Each row below holds a small network's activations on one input, seen along a few directions.
Each table varies a few parts of the input and shows all the possible inputs, shuffled.
A made-up example of a description, with smaller parts first: ring(5) and (point or line(11) or (values(3) and line(4))).
Shared parts are said once, and a part with two or three values counts as separate values.

Other details of the inputs shift rows strongly along two fixed directions, in all tables alike. That doesn't count.
To show where, the next rows are all for the same input, with only those details redrawn:
[ -4  -7  -1 -16 -13   0  -5  23  10   1  11   1   4  14]
[ -1   9 -14  -4 -16  11  -9  20  -1 -32  14 -17  11   8]
[  3  -5   4   2  12   0   0 -14   4   8 -12  -5  -2 -14]
[  2  -5   4   2  12   0   0 -14   3   9 -11  -4  -2 -14]
[  2  -4   4   2  12   1   0 -15   3   7 -12  -5  -2 -14]
[ -4  -7  -1 -15 -13   0  -5  24   9   0  12   0   5  14]
[  3  -5   4   3  12   0   0 -14   3   8 -11  -6  -3 -13]
[ -1   9 -13  -5 -16  11  -9  20  -1 -32  14 -16  11   8]

Table:
r1: [  8  16  -2  16   5  14   7 -10  -9  -9  -2 -14   8  -3]
r2: [ -4  -6  -2 -16  -8  -2  -4  21   6   2   9   3   4  12]
r3: [  7  -2  10   9   7 -15  10 -20  -6   2 -16   7  -4 -11]
r4: [ -7  -8   1  12  17 -10   1 -21  -6   3  -2  16  -6  -3]
r5: [ -7  -4   1 -17  -9   0  -6  17   8   6  11   6  -2   6]
r6: [ -6   9 -21  25  17  13  -4  -6 -13 -11   3   4  -5 -11]
r7: [ -2 -32  34 -23 -18 -30   7  18  17  53  -2  34 -14  32]
r8: [  7   6   3   9  16   2  10 -13  -5  13  -9   1   2  -7]
r9: [  1  20 -17   0 -13  14   1  19 -11 -25  19  -9  11  14]
r10: [ -2   1  -1  -2  13   0  -1 -14  -2   5  -9   0  -3 -17]
r11: [  4   5   8   9   9   9   9 -17  -3  16  -7  -2  -4  -5]
r12: [ -6   1 -10  10  18   6 -13 -23  -1   4 -11   9  -5 -20]
r13: [  3   5   3  11  -1 -13   8 -16  -6  -7 -10  -1  -7  -7]
r14: [ -3 -21  18 -19 -10 -27   9  15  11  33  -2  29  -8  21]
r15: [  3   3  -2   6   7   4  -3  -9  -1 -10  -5 -13   2 -12]
r16: [ -2   5  -3 -10 -14   8   3  21   1   7  18   4   2  20]
r17: [  9   5   7  15  -5  -9   6 -15  -9 -13 -10  -4  -1  -8]
r18: [ -3  14 -14  -6 -19  15 -10  23  -1 -38  19 -17   7   9]
The inputs of r2 and r8 match in every part but one. If r15 is changed in the same way as r2 into r8, which row does it become?
Answer: r1
What do these inputs look like to the network?
Answer: values(3) and (point or ring(5))
Which other rows does r4 become when the values(3) part takes its other values? List them by row number.
Answer: r6, r12
Which other rows agree with r4 in the values(3) part? List them by row number.
Answer: r3, r7, r13, r14, r17
